These are the activations of a small neural network, seen along a few directions. Each row is one input.
Each table varies a few parts of the input and shows all the possible inputs, shuffled.
Descriptions start from the smaller parts, as in this example, which fits no table here: one of 4 places along a line, together with either a single point or one of 11 places around a ring or (one of 2 separate values, together with one of 8 places around a ring).
Shared parts are said once, and a part with two or three values counts as separate values.

Other details of the inputs vary at random and push rows far along three fixed directions, the same in every table; ignore that.

A family of inputs:
row 1: -.05  .05 -.19 -.23 -.23  .26 -.17 -.35 -.01 -.07  .24  .35  .07
row 2: -.20 -.04  .23  .07  .06 -.31 -.02 -.10  .07  .07  .06 -.21  .29
row 3:  .27  .01  .46 -.21 -.26  .34  .41  .27 -.07  .06 -.38  .05  .32
row 4:  .08  .11 -.32 -.04 -.11  .58  .16  .27  .32 -.07  .03  .13 -.36
row 5: -.15  .02  .26  .29  .30 -.41 -.02  .22  .12  .00 -.22 -.24  .05
row 6: -.02 -.01 -.22 -.18 -.46  .36  .03 -.26 -.11 -.04  .26  .34 -.05
row 7: -.01  .09  .02  .02 -.03 -.21 -.03  .05 -.25  .12 -.03 -.02  .00
row 8:  .09  .02  .18  .01  .00  .33  .44  .50  .37  .09 -.30  .24 -.28
row 9: -.26 -.03 -.30 -.21 -.18 -.07 -.04 -.49 -.20 -.19  .31  .08  .37
row 10:  .00 -.04 -.23  .03 -.22  .21 -.17 -.01  .14  .09  .17 -.12 -.36
row 11:  .36 -.05 -.11 -.14 -.42  .51  .15  .14 -.07  .10 -.05  .31 -.01
row 12:  .05  .01  .37 -.22  .08 -.03  .18  .16  .02  .15 -.35  .17  .52
row 13: -.29  .07  .28 -.11  .27 -.37  .09 -.07  .13 -.01  .06  .08  .31
row 14: -.14  .11  .07 -.06  .15  .02 -.03  .06  .16  .04 -.20  .19 -.09
row 15: -.09 -.15 -.15  .14  .10  .36 -.03 -.19 -.06  .27  .22 -.12 -.34
row 16: -.17 -.04  .10  .24  .20 -.57 -.19 -.15 -.10 -.12  .14 -.23  .22
row 17: -.08 -.04 -.20  .33  .34 -.31 -.36  .27  .16  .10 -.10 -.32 -.82
row 18:  .12  .05  .12  .11  .44 -.44 -.10  .18  .03  .09 -.33  .03  .01
row 19: -.11 -.04 -.01 -.01  .26 -.60  .01 -.14 -.28 -.06 -.07 -.17  .49
row 20: -.15 -.02  .17 -.19 -.21  .16  .32  .03  .01  .06 -.18  .24  .20
row 21:  .03  .13  .15 -.18 -.05 -.33 -.29 -.51 -.40 -.15  .35 -.09  .46
row 22:  .12  .29 -.35  .09 -.04  .10 -.34 -.08 -.28 -.15  .20 -.33 -.41
row 23:  .01 -.03  .48 -.11  .02 -.53  .20 -.22 -.39 -.07 -.05 -.15  .66
row 24:  .07 -.01 -.23  .15 -.17  .10 -.30 -.19  .08 -.01  .36 -.07 -.23
row 25:  .04  .03 -.25 -.06 -.32  .31  .04 -.12  .02 -.07  .43  .27 -.28
row 26:  .21 -.25  .32  .13 -.05  .28  .28  .46  .25 -.07 -.46  .09  .11
row 27: -.04 -.17 -.15  .29  .36 -.46 -.31  .13  .11  .04 -.06 -.27 -.57
row 28:  .11  .25 -.04 -.19 -.27  .21 -.36 -.31 -.29 -.07  .35 -.05  .04
row 29:  .03  .02  .10 -.02  .24 -.04  .10  .12  .31 -.03 -.06  .23 -.06
row 30: -.17  .03 -.03 -.03  .15  .00  .22  .15  .14 -.03 -.35  .02  .04
row 31:  .06  .24 -.39  .35  .40 -.26 -.26  .32 -.03  .03 -.23 -.28 -.67
row 32:  .00 -.01 -.15  .07 -.43  .43 -.24 -.01 -.09 -.12  .29 -.02 -.16
row 33:  .08 -.01 -.14  .12  .30  .03  .25  .33  .36 -.09 -.22  .04 -.26
row 34:  .34 -.05  .24 -.15 -.03  .25  .36  .22  .00 -.11 -.42 -.03  .40
row 35: -.23 -.26 -.12  .09  .14 -.11 -.10 -.58 -.29  .16  .50 -.17  .10
row 36:  .06 -.27  .04 -.18 -.32  .21  .13 -.13  .13  .05  .08  .04  .28
Description of these inputs: one of 2 separate values, together with either a single point or one of 5 places along a line or (one of 3 separate values, together with one of 4 places along a line).
Changing only the choice among 2 separate values turns row 22 into row 34. The same change can be made to row 10. Which row results?
Answer: row 36
Change only the choice among 3 separate values in row 1. List by row number the other rows that result.
Answer: row 6, row 9
Change only the place on the line of 4 in row 31. List by row number the other rows that result.
Answer: row 4, row 22, row 30
Change only the choice among 2 separate values in row 31. List by row number the other rows that result.
Answer: row 19

A family of inputs:
row 37:  .04  .12  .00 -.05 -.01 -.27 -.32 -.30 -.31 -.10  .25 -.04  .19
row 38: -.03 -.13  .12 -.06 -.23  .18  .11 -.01 -.02  .05 -.02  .00  .13
row 39:  .23  .13 -.23 -.01 -.33  .21 -.40 -.15 -.16 -.08  .34 -.03 -.15
row 40: -.18 -.02 -.11 -.06  .08 -.21 -.25 -.36 -.09 -.08  .35 -.04  .18
row 41:  .10 -.24  .32 -.07  .18  .00  .37  .23  .16  .12 -.41  .16  .27
row 42:  .19  .07 -.28 -.01 -.12  .52  .07  .16  .27  .01 -.06  .28 -.43
row 43: -.01 -.05  .22  .09  .26 -.29  .29  .28  .03 -.07 -.46 -.23  .19
row 44:  .13 -.10  .03  .08  .17  .16  .17  .20  .25  .02 -.26  .12 -.09
row 45: -.15  .05 -.21  .38  .33 -.58 -.33  .04 -.03 -.04  .11 -.30 -.64
row 46:  .11  .12 -.17 -.09 -.19  .45 -.08 -.10 -.03  .09  .20  .13 -.32
row 47:  .16  .04  .33 -.33 -.20  .12  .20  .00 -.04 -.01 -.19  .26  .56
row 48:  .00  .09 -.25 -.22 -.20  .15  .02 -.26 -.26 -.09  .18  .03  .21
row 49: -.12 -.15  .28 -.24 -.16  .01  .39  .05  .04  .04 -.12  .23  .50
row 50:  .18 -.15  .10 -.06 -.08  .44  .18  .14  .08  .16 -.25  .17  .01
row 51: -.17 -.01  .04 -.07 -.22 -.06 -.13 -.35 -.24 -.02  .42 -.16  .17
row 52:  .09  .09 -.04  .01  .06  .14  .25  .34  .06 -.04 -.36  .00 -.09
row 53: -.17 -.04  .05  .34  .42 -.64 -.21 -.03 -.11  .11 -.05 -.35 -.18
row 54:  .27 -.02 -.08  .07 -.15  .57 -.01  .20  .15  .14 -.01  .00 -.39
row 55:  .26 -.08 -.04 -.06 -.13  .41  .24  .24  .08  .00 -.27 -.02  .11
row 56: -.01  .10 -.31  .00 -.27  .39 -.04  .00  .11 -.08  .23  .20 -.29
row 57: -.09 -.08  .39 -.02  .13 -.08  .39  .30  .12  .14 -.46  .08  .24
row 58: -.16  .18 -.42 -.07 -.28  .21 -.36 -.27 -.03 -.13  .56  .10 -.26
row 59:  .03  .19  .03 -.17 -.35  .06 -.15 -.14 -.20 -.12  .24  .13  .21
row 60: -.25  .03  .21  .05  .53 -.64  .05  .02  .15  .00 -.22 -.07  .16
row 61: -.16 -.16  .09 -.22 -.18 -.04 -.01 -.30 -.01 -.05  .28 -.01  .61
row 62: -.21  .06 -.04  .20  .48 -.75 -.13 -.07 -.08  .04 -.02 -.12 -.24
row 63:  .02 -.10  .11  .14  .10  .01  .19  .28  .28 -.04 -.28 -.02 -.10
row 64:  .09 -.12  .17 -.22 -.01  .10  .33 -.01 -.11 -.03 -.25  .03  .59
row 65:  .12  .10 -.22  .13  .07  .25 -.08  .17  .09  .15 -.14  .09 -.61
row 66:  .00  .21 -.09  .29  .26 -.04 -.14  .26  .08  .08 -.05 -.12 -.71
row 67:  .02  .14  .15  .24  .27 -.55 -.22  .16 -.04 -.10 -.16 -.25 -.19
row 68: -.05 -.02 -.04 -.14 -.17  .14 -.16 -.41 -.27  .04  .43  .00  .15
row 69: -.19 -.21  .15 -.10 -.03 -.40  .03 -.29 -.18  .02  .20 -.08  .52
row 70: -.25 -.03 -.04 -.04 -.07 -.23 -.21 -.28 -.03 -.14  .35 -.13  .17
row 71:  .19 -.04 -.22  .24  .06  .26 -.04  .27  .29  .02 -.10 -.01 -.48
What do these inputs look like to the network?
Answer: one of 5 places around a ring, together with either one of 2 separate values or one of 5 places along a line
Changing only the place on the ring of 5 turns row 55 into row 52. The same change can be made to row 71. Which row results?
Answer: row 56
Change only the place on the ring of 5 in row 58. List by row number the other rows that result.
Answer: row 40, row 60, row 61, row 70
Change only the choice among 2 separate values in row 37. List by row number the other rows that result.
Answer: row 64
